A small network was shown many inputs. Here are its activations along a few directions, one row for each input.
In each table, some parts of the input vary, and every possible input appears once, in random order.
A made-up example of a description, with smaller parts first: one of 8 places around a ring, together with either a single point or (one of 2 separate values, together with one of 4 places along a line) or one of 11 places along a line.
Shared parts are said once, and a part with two or three values counts as separate values.
In the rows, 128 means zero.

Other details of the inputs vary at random and push rows far along two fixed directions, the same in every table; ignore that.
To show where, the next rows are all for the same input, with only those details redrawn:
[109 129  49 123 112 132 164 127 104 185 152]
[113 135  35 120  95 142 156 103  93 185 154]
[157  93 154 117 147  51  96 199 144 143 147]
[110 107  88 126 169 101 174 195 158 188 139]
[170 110 126 118  58  59  42  98  59 128 162]
[109 104  98 116 177  97 181 218 174 182 137]
[162 117 106 114  48  80  46  79  53 136 166]
[124 106 102 121 150  92 145 185 143 171 141]

Rows:
x1: [168 135 162 158 183 109 124 169 202 117 143]
x2: [ 93 170  85 123 102 186 101  95  95 106 156]
x3: [185 125 158 158 106 112  80 100 125  84 164]
x4: [ 79 151 104 113 138 169 170 103 102 145 105]
x5: [ 81 128 166 111 199 170 172 195 188 139 110]
x6: [ 93 127 119 126 141 145 199 121 159 142 102]
x7: [139 150 111 132 163 106 151 148 196 125 125]
x8: [ 69 174  93 121  86 190 152  66  89 143 112]
x9: [199 122 225 133 123 100  75 118 155 103 126]
x10: [ 95 101 143 133 199 135 201 200 167 147  69]
x11: [140 110 168 115 174  84 149 156 171 133  90]
x12: [133 148 152 113 119 110  59 136 109  74 146]
x13: [ 83 177  43 116 122 180 137  93  76 129 134]
x14: [177 107 162 137 140  48  73 141 142  80 125]
x15: [102 143  84 128 103 193 183  50 138 152 122]
x16: [111 165  59 104 116 177 180  44 122 170 102]
x17: [ 86 127  96 116  81 184 162  95 106 200 147]
x18: [102 139 125 162 182 175 184 183 164 122 151]
x19: [115 148  49 138 111 180 166  67 145 131 148]
x20: [140 113 210 119  91 120  45 106 104  82 123]
x21: [ 96 134 134 138 180 118 144 194 176 110 127]
x22: [107 133  97 143 141 120 140 136 116 107 125]
x23: [109 111 115 126 139  99 156 184 157 165 159]
x24: [116 172  82 111  94 173 166  37 130 159 113]
x25: [126 152 100 135  82 127  65  71  48  91 138]
x26: [100 128  90 155 148 154 175 129 168 122 142]
x27: [155 111 252 142 146 108  84 173 137  90 126]
x28: [155  99 165 123 178 102 144 166 162 136  75]
x29: [179 102 156  89  80  92  84 132  83 164 117]
x30: [106 120 133 170 201 151 203 205 187 122 144]
x31: [169  82 208 130 147  68  95 165 136  96  77]
x32: [ 94 107 134 130 201 126 219 181 187 148  81]
x33: [146  94 220 121 142  65  86 163 127  83 100]
x34: [158  85 227 101 117  45  86 180 141 141 137]
x35: [ 95 158  63 142  82 160 140  74  97 108 142]
x36: [151 146 136 110  53 128  92  25  88 110 122]
x37: [125 129 142 116 174 153 187 139 211 152 110]
x38: [109 143 116 120 109 170 131  99  78 138  89]
x39: [ 88 132  94 141  93 191 175  57 122 143 116]
x40: [115 125 167 123 113 119 127 116 121 108 110]
x41: [112 111 160 119 119 157 148 141 116 189 158]
x42: [ 95 133 163  97 195 130 153 189 157 134  94]
x43: [187 135 164 132 106  89  37  94 149  81 153]
x44: [132 117 144 143 183 100 108 204 138 107 106]
x45: [109 105 133 103 154 115 190 186 159 200 112]
x46: [144 173  24 128 104 169 140  63 109 151 113]
x47: [131 150  61 120 159 130 175 129 169 139 119]
x48: [169 130 136 112 125 117 109  99 122 132  88]
x49: [166 149 114 136  54  97  49  37  87  81 151]
x50: [156 118 175 146  93  94  47 116 110  57 154]
x51: [173  92 228 148 116 108  93 127 139  87 125]
x52: [150 121 232 113 164 131  96 180 135  98 133]
x53: [167 128  82 144  80 124  72  51  68 105 121]
x54: [159 100 152 127  45  95  28  98  73 113 188]
x55: [104 165  51 121 122 179 119  97  67 127 121]
x56: [ 96 148  64 134  99 197 163 111  90 190 193]
x57: [126 108 104 117 147  90 153 186 143 168 146]
x58: [ 91 160 128  94 105 175 130  93 100 124 120]
x59: [112 144  49 143  88 147 143  63  90 112 128]
x60: [181 101 234 139 154  92 104 147 169 101 123]
x61: [147 125 173 132  97 110  31 120 107  57 160]
x62: [ 97 151  56 145  99 161 166  79 126 125 134]
x63: [179 115 178 166  96  98  66 104 108  66 165]
x64: [105 109 102 152 203 124 189 218 170 129  95]
x65: [ 99 152 114 143 169 186 150 154 139 124 156]
x66: [ 92 161  99 101 150 187 160 123  96 154  92]
x67: [136 101 214 150 166 126 147 171 162 113 122]
x68: [121 136 146 132  64 160 101  52  81 100 132]
x69: [184 108 120 113  88  74  62 154  87 148 137]
x70: [118 113  83 156 184 128 191 184 163 136  94]
- The inputs of x47 and x16 match in every part but one. If x69 is changed in the same way as x47 into x16, which row does it become? => x29
- What do these inputs look like to the network? => one of 2 separate values, together with one of 5 places along a line, together with either a single point or one of 6 places along a line
- Change only the choice among 2 separate values in x40. List by row number the other rows that result. => x35
- List by row number the other rows that have the choice among 2 separate values and the place on the line of 5 in common with x27. => x9, x41, x51, x52, x60, x67

Rows:
x71: [ 78 131 118 140 184 175 218 172 184 160 115]
x72: [105 139  77 149 175 152 182 148 176 134 124]
x73: [142 116 173 134 121 127 104 123 123 101 132]
x74: [148 120 149 121 145  99 113 162 141 135 130]
x75: [142 100 192 135 177  93 133 188 166 108 104]
x76: [159 103 181 129 144  70 102 179 151 120 132]
x77: [124 123 105 140 149 110 122 166 140 120 142]
x78: [102 145  59 119 110 165 153 107  97 168 134]
x79: [153 130 178 120  94 125  67  98 101  92 136]
x80: [111 140  88 121 127 145 164 116 128 162 137]
x81: [153 124 135 126  81 115  86  78  97 112 130]
x82: [107 126  85 127 114 139 151 128 108 158 136]
x83: [148 120 117 124  63 116  74  82  59 121 145]
x84: [142 145 102 116  70 145  96  55  84 123 131]
x85: [145 147  92 138  87 123  91  82  95 105 157]
x86: [151 142 149 142  91 127  58  85  99  69 151]
x87: [ 93 147 108 131 161 186 186 133 147 154 121]
x88: [103 136  86 128 140 145 182 131 144 167 133]
x89: [152 138 143 143 107 112  73 100 103  71 132]
x90: [158 104 187 123 175  83 109 193 177 118 110]
x91: [113 138  79 114  96 148 131 105  93 152 138]
x92: [138 116 140 117 117  96  94 142 111 130 137]
x93: [134 111 188 123 182  97 133 196 176 112 103]
x94: [114 138  72 137 112 171 168  81 114 154 120]
x95: [101 140 115 124 149 153 170 129 142 140 110]
x96: [155 111 174 119 132  89  93 141 145 114 120]
x97: [136 103 213 130 173  95 116 191 178 105 123]
x98: [113 135  74 133 121 157 175 108 117 164 135]
x99: [148 125 170 122  98 103  80 100 103  93 122]
x100: [ 95 138  64 123 104 155 159 105 103 168 139]
x101: [130 145 114 128  71 150 109  57  72 113 123]
x102: [124 119 131 129 149 122 150 143 161 140 118]
x103: [111 129 148 127 152 147 150 144 154 129 124]
x104: [159 116 167 116 132  83  95 156 135 120 134]
x105: [ 95 140 109 129 177 164 192 154 157 152 102]
- The inputs of x98 and x75 match in every part but one. If x104 is changed in the same way as x98 into x75, which row does it become? => x93
- What do these inputs look like to the network? => one of 5 places along a line, together with either a single point or one of 6 places along a line
- Change only the place on the line of 5 in x87. List by row number the other rows that result. => x74, x78, x90, x105
- List by row number the other rows that have the place on the line of 5 in common with x77. => x78, x82, x83, x91, x92, x100
- A walk changes only the place on the line of 5. It starts at x97 and steps to x99. List the rest of the walk in order. => x102, x88, x100
